These are the activations of a small neural network, seen along a few directions. Each row is one input.
In each table, some parts of the input vary, and every possible input appears once, in random order.
Descriptions start from the smaller parts, as in this example, which fits no table here: one of 6 places along a line, together with either a single point or one of 9 places around a ring or (one of 3 separate values, together with one of 5 places around a ring).
Shared parts are said once, and a part with two or three values counts as separate values.
(in the rows, 128 means zero)

A family of inputs:
x1: [109 113 105 159 158 134 144 111 138 145 147]
x2: [108 115 102 158 157 136 144 109 140 148 147]
x3: [143 130 127  88  90 124 109 147 118 118 118]
x4: [140 139 117  87  86 132 109 140 124 130 118]
x5: [141 137 120  87  87 130 109 142 123 127 118]
x6: [107 117 100 158 156 138 144 108 142 151 147]
x7: [140 141 114  86  85 134 108 139 126 134 118]
x8: [111 107 112 160 161 128 145 116 133 135 147]
x9: [128 142 205 193 194 113 155 116 126  97 117]
x10: [163 162 226 121 121 110 118 146 113  82  87]
x11: [109 111 107 159 159 132 144 113 136 142 147]
x12: [142 135 122  88  88 128 109 144 121 124 118]
x13: [110 109 110 160 160 130 145 115 134 138 147]
x14: [142 132 125  88  89 126 109 146 119 121 118]
The inputs of x14 and x13 match in every part but one. If x5 is changed in the same way as x14 into x13, which row does it become? -> x1
Describe the family of inputs behind these rows. -> one of 2 separate values, together with either a single point or one of 6 places along a line

A family of inputs:
x15: [ 87 198  82 214 169 180 164  59 167 214 138]
x16: [158 117 138  39  36 136  87 160 136 148 110]
x17: [171 134  91  51  40 129 111 183  85  98 117]
x18: [ 70  77  92 171 180 147 148  78 188 162 161]
x19: [137 126 129  31  42 137  72 144 156 127  97]
x20: [188 109 131  50  31 137  85 155 106 145 115]
x21: [149 131 182 164 155 113 161 153  87  66 122]
x22: [170 118 202 174 149 112 133 136 101  90 137]
x23: [123 149 116  23  49 124  81 158 142 116 114]
x24: [110 154 181 146 174  96 126 144 111  70 103]
x25: [141 115 222 151 153 122 136 130 134 114 110]
x26: [116  61  91 193 172 142 156  96 138 185 176]
x27: [111 149 200 138 170  97 131 137 150  88 114]
x28: [190 122 113  61  35 125  84 168 102 124 128]
x29: [170 245 120  58  45 173  96 110 134 178  77]
x30: [ 64 109  53 170 201 130 146 105 134 137 164]
x31: [124 142 170 153 161  85 152 140  89  66 104]
x32: [ 58 100  78 163 189 133 155  92 174 153 176]
x33: [ 84  98  41 177 195 114 169 109 111 136 162]
x34: [143 145  79  39  46 104 100 172  84  99  99]
x35: [166 106 218 162 148 125 134 123 103 113 119]
x36: [125  73  74 201 177 135 154 105 131 161 191]
x37: [125 156  92  34  56 120  74 170 105 101 102]
x38: [155 241 205 175 152 148 150  86 147 142  82]
x39: [126 127 210 148 165 112 118 123 159  98  95]
x40: [110  83  49 188 192 137 174 120 113 141 174]
x41: [ 87  69  98 182 172 145 161  99 168 185 170]
Describe the family of inputs behind these rows. -> one of 3 separate values, together with either a single point or one of 8 places around a ring
The inputs of x33 and x31 match in every part but the choice among 3 separate values. If x32 is changed in the same way as x33 into x31, which row does it become? -> x27

A family of inputs:
x42: [138 134 141 113 114 124 120 137 122 118 119]
x43: [137 136 120  98  98 131 114 137 125 130 121]
x44: [138 134 147 118 119 122 122 137 121 114 118]
x45: [138 134 138 110 111 125 119 137 123 120 119]
x46: [138 134 144 115 116 123 121 137 122 116 118]
x47: [138 134 131 106 105 128 117 137 124 124 120]
x48: [137 134 127 103 103 129 116 137 124 126 120]
x49: [137 135 124 101 100 130 115 137 125 128 120]
x50: [136 136 116  96  95 131 113 137 126 131 121]
x51: [138 133 134 108 108 127 118 137 124 123 120]
x52: [ 88 109 133 236 235 131 180  83 149 144 159]
x53: [ 73  83  82 231 232 136 181  82 151 161 181]
Describe the family of inputs behind these rows. -> either one of 2 separate values or one of 10 places along a line

A family of inputs:
x54: [110 111 130 174 174 129 149 110 138 136 145]
x55: [107 120 122 173 175 128 151 109 136 134 143]
x56: [161 182 156  61  58 132  93 147 121 119  86]
x57: [110 110 126 173 173 129 149 110 138 137 146]
x58: [110 109 116 171 169 131 149 110 137 141 149]
x59: [167 148 122  21  21 128  76 169 111 118  97]
x60: [170 152 154  39  45 110  85 178  96  84  89]
x61: [103 129 119 173 177 127 152 109 134 131 140]
x62: [176 133 162  39  41 112  83 179  99  90  95]
x63: [103 127 108 170 173 129 152 109 133 135 143]
x64: [103 130 122 174 178 127 152 109 135 130 139]
x65: [109 108 112 170 168 132 149 110 137 143 150]
x66: [164 157 118  21  24 127  78 169 110 115  94]
x67: [106 118 112 170 171 130 150 109 135 138 146]
x68: [170 139 126  21  19 129  75 169 113 121 100]
x69: [114 101 130 173 170 130 148 110 140 140 149]
x70: [103 128 115 172 176 128 152 109 134 132 141]
x71: [110 110 123 172 171 130 149 110 138 139 147]
x72: [113  99 116 170 165 133 147 110 139 146 153]
x73: [165 172 160  61  55 133  92 148 123 122  89]
x74: [110 109 119 171 170 131 149 110 138 140 148]
x75: [173 142 158  39  43 111  84 178  98  87  92]
x76: [114 101 133 174 171 130 148 110 140 139 148]
x77: [106 118 115 171 172 130 150 109 136 137 145]
x78: [113 100 126 172 169 131 148 110 140 142 150]
x79: [107 119 119 172 174 129 151 109 136 136 144]
x80: [168 163 163  61  53 134  91 148 125 126  92]
x81: [113 100 123 172 168 132 148 110 140 143 151]
x82: [172 153 167  61  51 135  89 148 127 129  95]
x83: [107 120 126 174 176 128 151 109 137 133 142]
x84: [160 167 115  21  26 126  79 168 108 112  92]
x85: [113  99 119 171 167 132 147 110 139 144 152]
x86: [102 127 105 169 172 130 152 109 133 136 144]
x87: [106 117 109 170 170 131 150 109 135 140 147]
x88: [103 128 112 171 175 129 152 109 134 134 142]
x89: [166 161 151  39  48 109  87 178  94  81  87]
Describe the family of inputs behind these rows. -> one of 4 places along a line, together with either one of 3 separate values or one of 6 places along a line
The inputs of x83 and x64 match in every part but the place on the line of 4. If x87 is changed in the same way as x83 into x64, which row does it become? -> x86
A walk changes only the place on the line of 4. It starts at x70 and steps to x79. List the rest of the walk in order. -> x71, x78
Which other rows does x75 become when the choice among 3 separate values takes its other values? List them by row number. -> x59, x80

A family of inputs:
x90: [168 143 141  43  48 112  91 177  94  88  95]
x91: [167 161 130  24  21 138  74 159 123 130  92]
x92: [115 123 104 157 148 144 143 105 145 158 145]
x93: [128 121 158 170 166 124 144 118 129 121 134]
x94: [110 126 102 155 150 142 142 106 146 155 144]
x95: [171 175 165  33  29 133  78 157 122 121  80]
x96: [110 104 124 155 164 117 144 127 124 114 141]
x97: [116 141 135 165 160 137 145 103 142 146 130]
x98: [103 103  92 147 154 125 140 121 132 136 152]
x99: [112 102 125 156 163 118 145 127 124 116 142]
x100: [110  98  95 150 151 128 141 121 131 140 154]
x101: [108  99  94 149 152 127 141 121 131 138 153]
x102: [122 126 155 168 169 121 143 119 130 117 132]
x103: [114 142 134 164 161 136 144 103 143 145 129]
x104: [106 129 100 153 152 140 142 106 146 152 143]
x105: [114  95  97 151 149 130 141 121 130 143 155]
x106: [110 145 132 162 163 135 144 104 143 142 128]
x107: [119  98 128 158 160 120 145 127 122 120 144]
x108: [168 131 121  20  22 124  72 172 110 114 101]
x109: [180 159 187  37  38 117  81 172 111  93  83]
x110: [112 125 103 156 149 143 143 105 145 157 145]
x111: [165 185 151  49  45 130  90 156 112 115  82]
x112: [117 129 153 166 171 120 143 119 130 114 130]
x113: [115 101 126 156 162 119 145 127 123 117 142]
x114: [112  96  96 151 150 129 141 121 130 141 154]
x115: [119 127 154 167 170 120 143 119 130 115 131]
x116: [173 169 173  53  54 114  92 171 100  88  85]
x117: [105 101  93 148 153 126 140 121 131 137 152]
x118: [119 139 136 166 159 138 145 103 142 148 130]
x119: [108 128 101 154 151 141 142 106 146 154 143]
x120: [126 123 157 169 167 123 144 118 129 120 133]
x121: [121 137 137 166 158 139 145 103 142 149 131]
x122: [161 141 108  34  38 121  84 170 100 109 105]
x123: [124 124 156 169 168 122 144 118 129 118 132]
x124: [121  96 129 159 159 121 145 127 122 121 144]
x125: [103 131  99 153 153 140 142 106 147 151 142]
x126: [117  99 127 157 161 120 145 127 123 119 143]
x127: [161 170 116  38  37 136  85 156 114 124  96]
x128: [175 133 155  28  32 115  80 178 104  93  93]
x129: [112 144 133 163 162 136 144 104 143 143 128]
The inputs of x101 and x103 match in every part but one. If x108 is changed in the same way as x101 into x103, which row does it become? -> x95
Describe the family of inputs behind these rows. -> one of 5 places around a ring, together with either one of 2 separate values or one of 6 places along a line
List by row number the other rows that have the place on the ring of 5 in common with x127. -> x91, x92, x94, x104, x110, x119, x125
Which other rows does x121 become when the place on the ring of 5 takes its other values? List them by row number. -> x92, x93, x105, x124
List by row number the other rows that have the place on the ring of 5 in common with x116. -> x93, x102, x109, x112, x115, x120, x123
